These are the activations of a small neural network, seen along a few directions. Each row is one input.
In each table, some parts of the input vary, and every possible input appears once, in random order.
A made-up example of a description, with smaller parts first: one of 3 separate values, together with either a single point or one of 11 places around a ring or (one of 4 places along a line, together with one of 5 places around a ring).
Shared parts are said once, and a part with two or three values counts as separate values.

Other details of the inputs vary at random and push rows far along two fixed directions, the same in every table; ignore that.

A family of inputs:
R1: [ 16  23   3  41  83  43   8   0  -7  16 -34   1  51  60  49 -23]
R2: [-23   3 -47 -40   5  19  12 -40  78 -21  55 -17 -91  24 -18   7]
R3: [ 15   4  22 -16 -27 -19  -1  -7  -8  -3 -15   9  12 -16 -22  10]
R4: [  6 -13  13   4 -33  -6 -10  10 -17   6   4   8   7 -11   0  13]
R5: [ 12  -1  20  -6 -38  -6  -2  -9 -10   1 -10   6   7 -17  -3  12]
R6: [ 11  11  15  -9 -24 -24  -4  -4 -14  -2 -10   8   8 -20 -21   2]
R7: [  7   1   9  22  93  50  15  11 -15   9 -45  -8  52  55  43 -22]
R8: [ 14   6  21 -14 -26 -20  -2  -6  -9  -3 -14   9  11 -17 -22   8]
R9: [-14  15 -48  -3 108  69  23 -32  81  -7  23 -19 -39  97  29 -15]
R10: [  2  -7   5  11 -31 -12 -12  12 -22   6  10   8   5 -14   2   4]
R11: [-35  10 -59 -19  27 -11  11 -23 107 -22  49 -22 -78  -2 -34   9]
R12: [ 12  10  17 -11 -25 -23  -3  -4 -12  -2 -11   8   9 -19 -22   4]
R13: [ -5   9  -4  33 -25 -32  -8  11  10   6  -7  -3   9 -50   2   9]
R14: [  5  18   6  -1 -22 -32  -5  -2 -20  -1  -1   9   5 -23 -19 -10]
R15: [  3  13   4   9 -32 -19  -7  -3 -22   3   3   6   1 -24   0  -7]
R16: [  8 -18  18  -1 -35  -3  -8   7 -12   6   0   8  10  -8   0  19]
R17: [ -9  -8  -7  38 -22 -29 -12  26   7  12   3   1  11 -41   3  12]
R18: [-24   4 -49 -38   6  18  11 -39  76 -21  57 -17 -91  23 -17   5]
R19: [ 19  41   3  37  81  39  13 -16  -6  13 -43  -1  47  50  46 -32]
R20: [-36 -38 -42 -55  17  30  13 -13  69 -25  54 -22 -85  30 -20  16]
R21: [ 10  13  13  -7 -24 -25  -4  -3 -15  -2  -8   8   7 -21 -21   0]
R22: [-11 -23   3  -1 -17 -11  -6  25 -34   0   6  -1   4 -20  -2  -4]
R23: [-31 -10 -54 -30   9  17   5 -22  71 -17  71 -15 -89  32 -13   5]
R24: [-41 -30 -51 -47  21  23  12 -10  63 -24  61 -23 -88  26 -19   5]
R25: [-10 -24   5  -3 -18  -9  -6  25 -33   0   4  -1   4 -20  -2  -1]
R26: [ -7 -28  10  -8 -19  -5  -5  23 -29  -1   0  -1   6 -18  -3   6]
R27: [ 10   4  14  -1 -35  -9  -4  -6 -14   2  -6   5   5 -20  -3   7]
R28: [ -8 -27   8  -6 -19  -6  -5  24 -30  -1   1  -1   5 -19  -3   4]
R29: [  7 -16  16   0 -35  -4  -9   8 -14   6   1   8   9  -9   0  17]
R30: [ 13   8  19 -12 -26 -21  -2  -5 -11  -2 -12   8  10 -18 -22   6]
R31: [  9  14  11  -6 -23 -27  -5  -3 -16  -2  -7   9   7 -22 -21  -2]
R32: [  7  17   7  -2 -22 -30  -5  -2 -19  -1  -3   9   6 -23 -20  -7]
R33: [ 11   2  16  -3 -36  -8  -4  -7 -13   2  -8   6   6 -19  -3   9]
R34: [-22 -25  -7  25  -9 -23  -6  39  -3   7  -2  -6  11 -48  -2   4]
R35: [ 12   1  18  -4 -37  -7  -3  -8 -11   1  -9   6   7 -18  -3  11]
R36: [-12 -21   1   0 -17 -13  -6  25 -35   1   8  -1   3 -21  -1  -7]
R37: [ 20  17  11  34  80  48  10  -2  -2  16 -40   1  54  63  47 -15]
R38: [  8  -1  10  20  93  51  15  11 -13   9 -46  -7  53  56  43 -20]
R39: [  5  11   5   7 -33 -17  -7  -4 -21   3   1   6   1 -24  -1  -4]
R40: [  9   6  13   0 -35 -10  -5  -5 -16   2  -5   5   4 -21  -2   5]
R41: [ 10  -4  14  16  92  54  16   9 -11   9 -49  -7  54  58  43 -16]
R42: [ 18  20   7  37  81  46   9  -1  -5  16 -37   1  52  62  48 -19]
R43: [ -1  -4   2  14 -30 -16 -12  12 -25   7  14   8   4 -15   3  -1]
R44: [  8  16   9  -4 -23 -29  -5  -2 -18  -2  -5   9   6 -22 -20  -5]
Each input here is: one of 4 places along a line, together with either a single point or one of 10 places along a line.
The inputs of R27 and R4 match in every part but the place on the line of 4. If R35 is changed in the same way as R27 into R4, which row does it become? -> R29
A walk changes only the place on the line of 10. It starts at R36 and steps to R22. List the rest of the walk in order. -> R25, R24, R28, R26, R7, R38, R20, R41
List by row number the other rows that have the place on the line of 4 in common with R44. -> R3, R6, R8, R11, R12, R14, R21, R30, R31, R32
Change only the place on the line of 4 in R17. List by row number the other rows that result. -> R11, R13, R34

A family of inputs:
R45: [  8   6  16   3 -36 -29  -8   5 -23   2 -10   8  14 -34 -14   4]
R46: [ -3  -2  -4   7  46  22   8   5   3   2 -12  -6  14  26  16 -10]
R47: [ -7   0  -7   8  52  16   9   9   4   1 -13  -8  14  20  12 -15]
R48: [ -1 -20  15  -2 -36 -18  -9  20 -31   2  -2   5  10 -30  -8   8]
R49: [ 13   5  20   0 -43 -22  -8   0 -25   3  -8  11  13 -26 -10   7]
R50: [ 14  22   3   5  31  22   7 -20   8   3 -14   2  12  34  15  -9]
R51: [ -5 -19  11   0 -31 -24  -8  24 -30   1  -2   3  11 -35 -12   5]
R52: [  6   7  14   4 -32 -33  -7   8 -22   1 -10   7  14 -37 -17   1]
R53: [ 11   5  18   1 -40 -25  -8   2 -24   3  -9  10  14 -30 -12   6]
R54: [  5 -21  20  -5 -46  -9 -10  14 -35   4   1   8   9 -20  -2  12]
R55: [ -4  -1  -5   7  48  20   8   7   3   1 -13  -7  14  24  14 -12]
R56: [ 6 -3  3  2 33 34  6 -4 -3  4 -8 -2 11 39 24 -5]
R57: [  0 -20  16  -3 -38 -16  -9  19 -32   2  -1   6  10 -28  -7   9]
R58: [-28  -1 -43 -41  -9 -13   7 -23  67 -24  53 -14 -82  -6 -41   8]
R59: [ 10   6  17   2 -38 -27  -8   4 -23   2 -10   9  14 -32 -13   5]
R60: [-12   2 -21  43  43  17   1  14  16  12  -1  -9  12  12  35  -9]
R61: [ 13  22   2   6  32  21   8 -18   9   3 -15   1  12  32  14  -9]
R62: [-31 -30 -39 -52 -23  10   4 -16  59 -22  66 -14 -92  10 -29  20]
R63: [  2 -20  17  -3 -40 -14  -9  18 -32   3  -1   6  10 -26  -6  10]
R64: [ -2  26 -19  45  39   6   1  -2  26  11  -5  -4  13  10  27 -11]
R65: [-25  -3 -40 -43 -13  -9   6 -25  67 -23  53 -13 -83  -2 -38  11]
R66: [  4  -3   1   4  36  31   6  -1  -1   3 -10  -3  12  35  22  -6]
R67: [ 11  22   1   7  36  17   8 -16  11   2 -16   0  13  28  12 -10]
R68: [ 15  22   4   4  29  24   7 -21   7   3 -14   3  11  36  16  -8]
What is each input in this table made of? -> one of 2 separate values, together with either a single point or one of 11 places along a line
The inputs of R58 and R47 match in every part but the choice among 2 separate values. If R64 is changed in the same way as R58 into R47, which row does it become? -> R60
Change only the choice among 2 separate values in R49. List by row number the other rows that result. -> R62
Change only the choice among 2 separate values in R50. List by row number the other rows that result. -> R54
